A small network was shown many inputs. Here are its activations along a few directions, one row for each input.
Each table varies a few parts of the input and shows all the possible inputs, shuffled.
A made-up example of a description, with smaller parts first: one of 5 places around a ring, together with either a single point or one of 11 places along a line or (one of 2 separate values, together with one of 6 places along a line).
Shared parts are said once, and a part with two or three values counts as separate values.

Other details of the inputs shift rows strongly along two fixed directions, in all tables alike. That doesn't count.

Rows:
row 1: [ 13  -5   4   4  12  -5  18  -3  14   4   4 -11]
row 2: [ 21   8   9  11   0  -8   0 -12   9  -2  -5  -2]
row 3: [-45  23  11  -1 -18  19 -18  39 -10  -2  -9 -16]
row 4: [ 16 -14  12  -5   1  -4  13 -13   0  -6  -3  -2]
row 5: [ 11  10  16   1  12  -3   5 -18   8  -4  -2   1]
row 6: [ 16 -10  12   4   3  -6  14 -13  -4  -8   0  -2]
row 7: [-20 -52 -52  23  50 -26 -47 -45  -1  61   3  79]
row 8: [ 18  -5  -5   5  -7   4  11 -15  10  -8   3  -4]
row 9: [-38  15   1   2  -7   7  -1  49 -19  -2  -3 -15]
row 10: [ 24  10  -8   0   0   0   7 -13   2  -2  12  -6]
row 11: [ 23   9  -7  -7   2  -5   7 -14   0  -6  11  -3]
row 12: [-45  19   9 -11 -16  17 -20  37 -10   0 -13 -11]
row 13: [ 16 -13  10   8  -2   2  13 -12   6  -2   1  -8]
row 14: [ 16 -16  10  -2  -1   1  11 -12   6  -2  -2  -5]
row 15: [ 20   0  11  -1  -3  -5  -2 -10  18  -1  -4   1]
row 16: [-44  27  11   2 -14  18 -17  39 -17  -4  -8 -10]
row 17: [ 14  -5   8  -9  14 -11  19  -4   9  -2   0  -5]
row 18: [ 19   0  -4   8  -4   2  13 -15   3 -11   4   0]
row 19: [ 23   4  -9  -3  -3   2   5 -13  10   0  13  -9]
row 20: [ 20   7  11   3   3 -12  -1 -12   7  -6  -5   1]
row 21: [ 18  -5  -2  -9  -4  -2  11 -15   4 -13   0   2]
row 22: [-40  15   3  -6  -7   3  -1  50 -22  -8  -5 -13]
row 23: [13 -8  6 -6 12 -6 18 -3 15  2  1 -8]
row 24: [ 17  -9  10  11   1   0  14 -12  -1  -4   1  -5]
row 25: [ 23   2  -8 -13  -2   1   4 -13  10  -1  10  -6]
row 26: [-68 -39 -57  33  26  -8 -65   1 -19  65   4  69]
row 27: [-48  23  14 -14 -19  13 -18  42 -16  -5 -11  -5]
row 28: [-30  21 -10 -22 -24  11 -15  40 -23  -9   1 -11]
row 29: [ 18  -8  -4  -5  -6   4  10 -14  10  -9   1  -1]
row 30: [ 18  -1  -3   0  -1  -3  12 -16   0 -15   2   3]
Each input here is: one of 5 places around a ring, together with either one of 2 separate values or one of 4 places along a line.
The inputs of row 28 and row 25 match in every part but the place on the ring of 5. If row 4 is changed in the same way as row 28 into row 25, which row does it become?
> row 14
Change only the choice among 2 separate values in row 20. List by row number the other rows that result.
> row 5
Change only the choice among 2 separate values in row 15. List by row number the other rows that result.
> row 12
Which other rows agree with row 16 in the place on the ring of 5? List them by row number.
> row 2, row 9, row 10, row 18, row 24
